These are the activations of a small neural network, seen along a few directions. Each row is one input.
In each table, some parts of the input vary, and every possible input appears once, in random order.
Descriptions start from the smaller parts, as in this example, which fits no table here: line(4) and (point or line(11) or (values(2) and ring(8))).
Shared parts are said once, and a part with two or three values counts as separate values.
In the rows, zero is written as 128.

Other details of the inputs vary at random and push rows far along two fixed directions, the same in every table; ignore that.

A family of inputs:
x1: [111 120 125 130 138 130 140 133 133 104 137 118]
x2: [173 145 167 164 111 115 128 127 228 186  69 131]
x3: [163 133 159 149 117 108 123 123 203 182  78 131]
x4: [100 103 110  56 125 125  98 105  59  98 161 130]
x5: [123 109 133  96 110 105 101 112 137 149 118 127]
x6: [103  96 123  73  92  95  78 103 122 136 132 125]
x7: [ 79  77 129 100 115  88  89 116 144 118 112 101]
x8: [ 95  85 124  65 104  99  72 107 112 128 124 122]
x9: [ 77 110  97  99 116 123 101 127  54  91 160 120]
x10: [ 62  73 123  95  95  80  68 117 134 116 114 104]
x11: [143 164 109 103 150 179 171 134  55  96 186 149]
x12: [129 165  95 148 173 171 181 156  54  75 189 139]
x13: [143 139 153 197 120 109 130 148 200 176  66 119]
x14: [187 195 132 158 163 186 202 142 113 128 158 156]
x15: [146 173 128 178 178 177 203 164 107 107 145 135]
x16: [ 73  90  96  91 129 103  90 127  64  88 156 114]
x17: [155 130 156 145 116 112 123 128 199 180  79 130]
x18: [171 146 166 164 113 119 130 134 226 185  70 133]
x19: [137 120 116 148 121 137 120 111 119 111 143 128]
x20: [190 187 120 200 175 199 213 146  97 105 163 147]
Each input here is: values(2) and (point or line(4) or ring(5)).
- Changing only the values(2) part turns x14 into x3. The same change can be made to x9. Which row results? => x13
- Start at x1 and move only the line(4) part, one step at a time. The first step leads to x10. Which rows follow, in order? => x12, x9

A family of inputs:
x21: [107 144 128 106 145 146 158 150 101 114 142 127]
x22: [183 149 171 180 140 121 146 141 222 182  65 133]
x23: [ 90  94 153 107 105  66  87 131 189 173  66 108]
x24: [127 111 148 113 110 118 108 116 171 137 104 123]
x25: [158 145 115 120 137 170 156 119  99 108 162 143]
x26: [133 174 137 240 184 161 210 197 167 120 113 125]
x27: [145 127 127 126 125 136 125 118 105 143 128 135]
x28: [133 146 130 122 151 151 149 134  90 122 135 138]
x29: [ 90 122  98 166 156 145 142 141  75  64 154 111]
x30: [118 164 110  94 171 177 188 155  61  78 187 135]
x31: [127 114 109  86 132 138 122 100  79 104 174 134]
x32: [169 152 136 150 123 123 123 129 164 163 110 142]
x33: [140 156 141 133 159 136 172 147 152 133 129 128]
x34: [125 108 160 131  97 104  97 118 193 166  71 119]
x35: [162 133 148 157 108 133 128 117 175 166  95 130]
x36: [ 61  59 113  44  49  69  17  83 102 128 129 117]
x37: [127 117 114 203 135 131 145 132 124 107 130 114]
x38: [ 90  92 109  61  78 100  64  95 104 113 150 132]
x39: [144 116 158 133 120 104 115 116 202 159  91 122]
x40: [126 129 111 105 112 125 104 120  90 134 140 138]
x41: [116 131  98 181 124 123 123 141 102  96 149 109]
x42: [123 140 120 103 165 137 158 150  97 113 146 132]
x43: [154 125 120 118 136 138 127 119 106 131 141 140]
x44: [125 123 115  93 109 119 106 104 102 117 159 137]
- What is each input in this table made of? => line(4) and (point or ring(5))
- Changing only the line(4) part turns x29 into x26. The same change can be made to x28. Which row results? => x23
- List by row number the other rows that have the line(4) part in common with x36. => x32, x38, x40, x41, x44
- Which other rows does x44 become when the line(4) part takes its other values? List them by row number. => x31, x33, x39
